Each row below holds a small network's activations on one input, seen along a few directions.
Each table varies a few parts of the input and shows all the possible inputs, shuffled.
Descriptions start from the smaller parts, as in this example, which fits no table here: one of 6 places along a line, together with either a single point or one of 9 places along a line or (one of 3 separate values, together with one of 5 places around a ring).
Shared parts are said once, and a part with two or three values counts as separate values.

Rows:
row 1: 111  71  1  80  210  59  65  155  -74  11  -133  -33  193  -30  -247
row 2: -197  -259  -142  116  -402  -90  -37  -545  249  25  244  411  -302  119  383
row 3: 51  27  225  2  193  173  -14  167  -135  50  -145  -54  188  -73  -78
row 4: 14  -7  -112  29  142  -32  6  182  -79  -25  -231  -65  88  -93  -130
row 5: 8  -9  -103  40  139  -62  -38  197  -82  -75  -238  -64  85  -97  -105
row 6: 87  44  126  53  172  137  -12  111  -110  34  -136  5  257  -36  -187
row 7: -289  122  -324  -170  -497  -253  -115  -496  417  -56  754  146  -428  352  362
row 8: -380  106  -286  -152  -436  -220  -155  -583  400  -80  717  190  -343  279  324
row 9: 44  16  184  -9  139  110  -49  174  -124  61  -172  -41  181  -115  -55
row 10: 83  62  132  47  206  177  16  90  -75  12  -142  -48  254  -28  -185
row 11: 60  -31  -117  25  124  -100  -6  250  -63  -70  -236  -153  -10  -84  -86
row 12: 204  74  169  -33  161  108  115  169  -131  12  -93  -189  79  -58  -157
row 13: -10  -37  27  11  95  24  -110  160  -127  -50  -240  -20  156  -104  -45
row 14: 57  32  -59  44  196  22  47  181  -41  -5  -169  -61  158  -82  -171
row 15: 3  -17  131  -19  77  41  -122  199  -168  -13  -245  -44  97  -129  3
row 16: -417  93  -119  -123  -510  -160  -205  -565  356  -61  717  241  -282  245  362
row 17: -98  -239  -323  67  -394  -195  54  -524  306  41  292  309  -433  204  394
row 18: 112  8  -70  33  178  -18  86  232  -20  -3  -161  -153  69  -62  -158
row 19: 6  -12  121  -21  82  69  -79  182  -160  37  -236  -50  102  -120  -26
row 20: -288  122  -91  -228  -575  -253  -65  -527  284  -40  761  114  -429  306  404
row 21: -151  -244  -303  122  -357  -153  21  -562  287  46  258  368  -364  150  368
row 22: 109  95  2  73  240  102  90  132  -36  -13  -141  -87  187  -23  -247
row 23: 62  45  -15  54  246  86  77  179  -56  -17  -139  -59  172  -47  -194
row 24: 119  26  -21  46  231  54  113  234  -36  -20  -131  -153  82  -30  -183
row 25: 151  21  152  -47  167  99  95  218  -149  -1  -99  -159  63  -78  -103
row 26: 167  73  -8  60  223  67  128  190  -21  -13  -131  -182  102  -4  -235
row 27: 171  52  -7  69  196  28  105  207  -59  10  -126  -125  104  -12  -239
row 28: 102  -29  49  -80  58  -18  24  222  -167  -15  -190  -164  -31  -123  -43
row 29: -6  -30  17  8  100  52  -65  145  -121  1  -236  -23  161  -94  -76
row 30: 205  51  168  -28  123  71  85  187  -171  32  -90  -133  83  -59  -162
row 31: 68  -30  -122  15  125  -69  38  232  -58  -24  -224  -158  -6  -76  -115
row 32: 101  78  244  19  193  191  4  121  -118  60  -142  -75  205  -56  -136
row 33: 103  59  239  23  153  154  -21  143  -156  81  -138  -22  207  -56  -141
row 34: -403  129  12  -131  -575  -149  -169  -538  317  -17  728  207  -333  240  368
row 35: 93  -36  56  -76  54  -44  -22  239  -174  -65  -204  -155  -35  -133  -14
row 36: 148  5  109  -62  110  26  69  217  -130  10  -129  -156  45  -115  -82
row 37: -93  -234  -114  -11  -477  -198  88  -514  193  38  286  297  -447  148  454
row 38: -176  -215  -18  107  -471  -94  -2  -532  209  75  258  378  -348  108  413
row 39: 31  3  75  19  152  97  -39  141  -85  21  -174  -15  234  -86  -106
row 40: 39  13  115  29  208  159  -1  131  -94  6  -145  -27  240  -48  -130
Q: What is each input in this table made of?
A: one of 5 places around a ring, together with either one of 2 separate values or one of 6 places along a line
Q: The inputs of row 7 and row 34 match in every part but the place on the ring of 5. If row 24 is changed in the same way as row 7 into row 34, which row does it become?
A: row 3
Q: Change only the place on the ring of 5 in row 10. List by row number the other rows that result.
A: row 12, row 22, row 26, row 32

Rows:
row 41: -8  428  522  -184  396  311  -141  494  -275  -22  -5  -355  570  -129  -425
row 42: 426  -49  -330  57  469  -114  272  671  -200  -72  -568  -408  32  -160  -380
row 43: 131  432  554  -204  418  343  -70  458  -297  26  2  -349  558  -84  -452
row 44: -425  -14  -301  -107  -801  -349  -178  -819  532  -62  909  346  -693  395  601
row 45: 52  470  473  -130  472  374  -113  417  -233  -14  0  -322  596  -63  -495
row 46: 291  -42  -395  49  469  -182  182  690  -164  -118  -577  -415  49  -222  -388
row 47: 50  447  517  -209  387  320  -143  451  -282  -32  -54  -374  551  -89  -434
row 48: 134  -399  224  313  95  265  45  -109  -164  181  -529  351  196  -181  73
row 49: 344  -21  -381  43  442  -157  185  661  -175  -134  -607  -440  41  -199  -387
row 50: -455  49  -350  -110  -813  -398  -120  -856  504  -15  926  390  -566  395  509
row 51: 352  -19  -422  120  523  -142  227  665  -103  -127  -574  -403  90  -142  -436
row 52: 227  -401  324  286  59  237  95  -65  -258  220  -543  328  148  -218  127
row 53: -422  -41  -383  -192  -727  -326  -139  -841  473  -101  900  370  -569  379  608
row 54: 66  -391  276  271  59  212  26  -41  -218  174  -544  345  152  -238  133
row 55: 136  -399  289  271  36  212  12  -77  -262  164  -589  300  142  -203  132
row 56: -445  -18  -346  -168  -719  -283  -133  -817  578  10  915  335  -628  398  666
row 57: -454  -31  -271  -106  -765  -324  -8  -882  542  -81  938  300  -669  360  548
Q: What is each input in this table made of?
A: either one of 5 separate values or (one of 3 separate values, together with one of 4 places along a line)
Q: A walk changes only the place on the line of 4. It starts at row 45 and steps to row 41. List the rest of the walk in order.
A: row 47, row 43

Rows:
row 58: -90  467  -189  -247  -3  -103  87  -101  301  -138  740  -234  -65  301  -206
row 59: -194  392  305  -258  231  146  -234  355  -158  -126  68  -343  381  -100  -269
row 60: -206  281  397  -275  -276  120  -139  -290  74  61  679  42  29  185  191
row 61: 392  -52  -235  217  490  -8  334  497  -173  -24  -541  -243  203  -131  -507
row 62: -181  -77  -341  -73  -495  -362  -111  -345  177  -65  302  167  -466  141  340
row 63: -137  -40  -612  130  -244  -316  92  -403  420  -96  347  183  -290  218  74
row 64: -136  446  -51  -330  -115  -111  -26  19  243  -97  675  -340  -209  240  -34
row 65: -10  508  -121  -149  486  69  -34  424  14  -153  143  -387  442  80  -569
row 66: -185  -57  -432  41  -337  -332  -26  -266  350  -51  298  104  -456  161  234
row 67: -268  -243  9  71  -515  -110  -123  -584  139  114  255  507  -225  105  453
row 68: 37  -584  -178  222  -114  -78  89  -122  -57  29  -503  279  -291  -200  368
row 69: 194  -471  -474  233  54  -186  171  58  97  35  -452  91  -339  -86  209
row 70: 203  -493  -370  129  -113  -209  100  -17  -51  -5  -452  168  -376  -104  323
row 71: -120  427  37  -453  -264  -157  -121  -67  86  -100  715  -317  -220  228  67
row 72: 127  -562  66  407  -60  207  129  -396  -28  238  -522  539  6  -93  294
row 73: -279  335  238  -362  -267  -33  -112  -162  130  -94  675  -204  -129  132  98
row 74: 385  -116  40  25  243  -56  135  519  -353  -39  -587  -275  61  -225  -215
row 75: -65  487  16  -217  371  65  -137  528  -28  -135  92  -469  318  22  -397
row 76: 281  -204  369  174  254  219  94  279  -405  180  -642  60  273  -305  -114
row 77: 213  -193  224  128  261  69  122  422  -365  -8  -638  -162  132  -334  -166
row 78: 306  -186  457  301  323  392  122  160  -319  220  -633  124  403  -247  -248
row 79: 118  -605  -12  278  -160  43  88  -247  -91  206  -499  495  -125  -145  408
row 80: 358  -83  -69  138  409  -26  212  587  -208  -3  -589  -317  85  -201  -327
row 81: -106  337  463  -170  222  298  -265  235  -213  41  75  -92  512  -87  -198
row 82: 222  -441  -651  320  131  -161  290  -56  147  9  -410  165  -205  -25  38
row 83: -177  310  499  -118  -151  307  -96  -411  129  37  691  112  139  253  59
row 84: -34  470  110  -350  211  12  -222  437  -151  -155  110  -448  298  6  -299
row 85: -340  -194  -142  14  -495  -232  -108  -449  205  -49  250  272  -390  51  384
row 86: -63  343  553  -50  329  478  -239  123  -127  55  102  -29  620  -18  -343
row 87: -246  -201  96  227  -407  54  -72  -727  216  114  251  553  -116  179  354
Q: The inputs of row 74 and row 80 match in every part but one. If row 62 is changed in the same way as row 74 into row 80, which row does it become?
A: row 66
Q: What is each input in this table made of?
A: one of 5 places around a ring, together with one of 6 places along a line
Q: Change only the place on the ring of 5 in row 87. List by row number the other rows that result.
A: row 72, row 78, row 83, row 86
Q: Change only the place on the line of 6 in row 64. List by row number the other rows that result.
A: row 58, row 60, row 71, row 73, row 83
Q: A walk changes only the place on the ring of 5. It starts at row 59 and steps to row 77. List the rest of the walk in order.
A: row 68, row 85, row 73
